Each row below holds a small network's activations on one input, seen along a few directions.
Each table varies a few parts of the input and shows all the possible inputs, shuffled.
Descriptions start from the smaller parts, as in this example, which fits no table here: one of 2 separate values, together with either a single point or one of 11 places along a line or (one of 6 places along a line, together with one of 8 places around a ring).
Shared parts are said once, and a part with two or three values counts as separate values.
(in the rows, 128 means zero)

Other details of the inputs vary at random and push rows far along two fixed directions, the same in every table; ignore that.

A family of inputs:
R1: [105 149 115 140 137 138 128 104 131  79 161 106]
R2: [122 170 109 114 129 146 150 117 156  76 134  94]
R3: [125 106 147 137 134 125 122 162 108 178 105 154]
R4: [ 96 146 136 138 138 140 123 174  98 153 110 138]
R5: [ 86 178  90 123 139 168 128 131 137  58 133 105]
R6: [124 162 105 113 136 153 145 107 163  56 161 109]
R7: [109 140 134 138 131 133 126 183  84 166 103 134]
R8: [120 124 120 141 139 130 128 105 143 102 148 129]
R9: [145 142 134 117 132 112 141 148 113 154 119 117]
R10: [129 144 121 115 132 121 135 141 129 141 105 124]
R11: [134 171 103 108 145 149 151 104 164  63 149 100]
R12: [173  82 140 127 128 115 122  90 130 133 144 140]
R13: [129 116 145 129 108 115 131 163 118 174 104 141]
R14: [104 146 122 124 127 128 127 178 117 155  97 137]
R15: [210  26 170 133  99  87  98  41 146 165 154 154]
R16: [102 113 140 148 114 118 127 157 112 170 104 145]
R17: [ 97 150 106 121 137 160 121 107 151  73 146 118]
R18: [125 139 137 131 125 118 130 180  99 175 109 134]
R19: [211  49 151 125 103  98 111  22 153 108 171 127]
R20: [113 107 134 141 126 106 115 146 110 178 104 155]
Each input here is: one of 4 separate values, together with one of 5 places along a line.
Q: The inputs of R10 and R11 match in every part but the choice among 4 separate values. If R5 is changed in the same way as R10 into R11, which row does it become?
A: R12
Q: A walk changes only the place on the line of 5. It starts at R1 and steps to R4. List the rest of the walk in order.
A: R7, R18, R9
Q: Change only the choice among 4 separate values in R18. List by row number the other rows that result.
A: R6, R13, R14

A family of inputs:
R21: [129 115 161 148 145 132 127 158  95 177 117 139]
R22: [108 185 100 105 142 157 137 189 107 121  87 106]
R23: [189 103 131 117  99 108 148  77 156 122 133 111]
R24: [176 133 106 110 139 104 140  62 149 100 156 105]
R25: [130 100 149 138 142 119 118 167 120 173  94 173]
R26: [111 188 120 133 147 154 153 182 125 108 139 114]
R27: [ 64 170 117 113 109 159 153 182 143 123  88 125]
R28: [109 128 128 113 136 111 137 140 124 177 102 152]
R29: [191 119 127 103 144 128 148  76 160  81 153 113]
R30: [104 149 123 111 150 157 141 169 143 140 108 144]
R31: [ 63 173 102 143 149 136 122 175 124 123  98 137]
R32: [114 106 149 142 102 113 117 156 129 167  82 150]
R33: [140  81 123 147 131 105 109  71 128 130 165 137]
R34: [154 115 138 124 128 134 104  69 121  90 169 110]
R35: [142 124 138 134 128  80 135 161  98 191 117 129]
R36: [147 162 109 107 125 147 126  95 135  52 176  92]
R37: [164  72 165 148 124  69 105 111  95 222 127 144]
R38: [128  82 127 149 102 126 120  72 154  95 158 114]
R39: [159  56 148 144 110 111  93 118  87 178 130 170]
R40: [169 111 138 125  91 100 147  82 151  97 164 108]
R41: [ 85 202  81  94 140 188 130 119 172  28 144 103]
R42: [110 117 163 148 104 119 128 151 101 179 107 125]
R43: [ 63 155 115 155 155 172 133 188 106 114 120 141]
R44: [126 130 114 122 127 144 102 100 145  84 135 130]
Q: What is each input in this table made of?
A: one of 4 separate values, together with one of 6 places around a ring
Q: The inputs of R41 and R34 match in every part but the place on the ring of 6. If R30 is changed in the same way as R41 into R34, which row does it become?
A: R21
Q: Change only the place on the ring of 6 in R37. List by row number the other rows that result.
A: R24, R28, R31, R33, R35
Q: Change only the choice among 4 separate values in R32. List by row number the other rows that result.
A: R25, R31, R44
Q: Change only the choice among 4 separate values in R23. List by row number the other rows that result.
A: R22, R24, R29
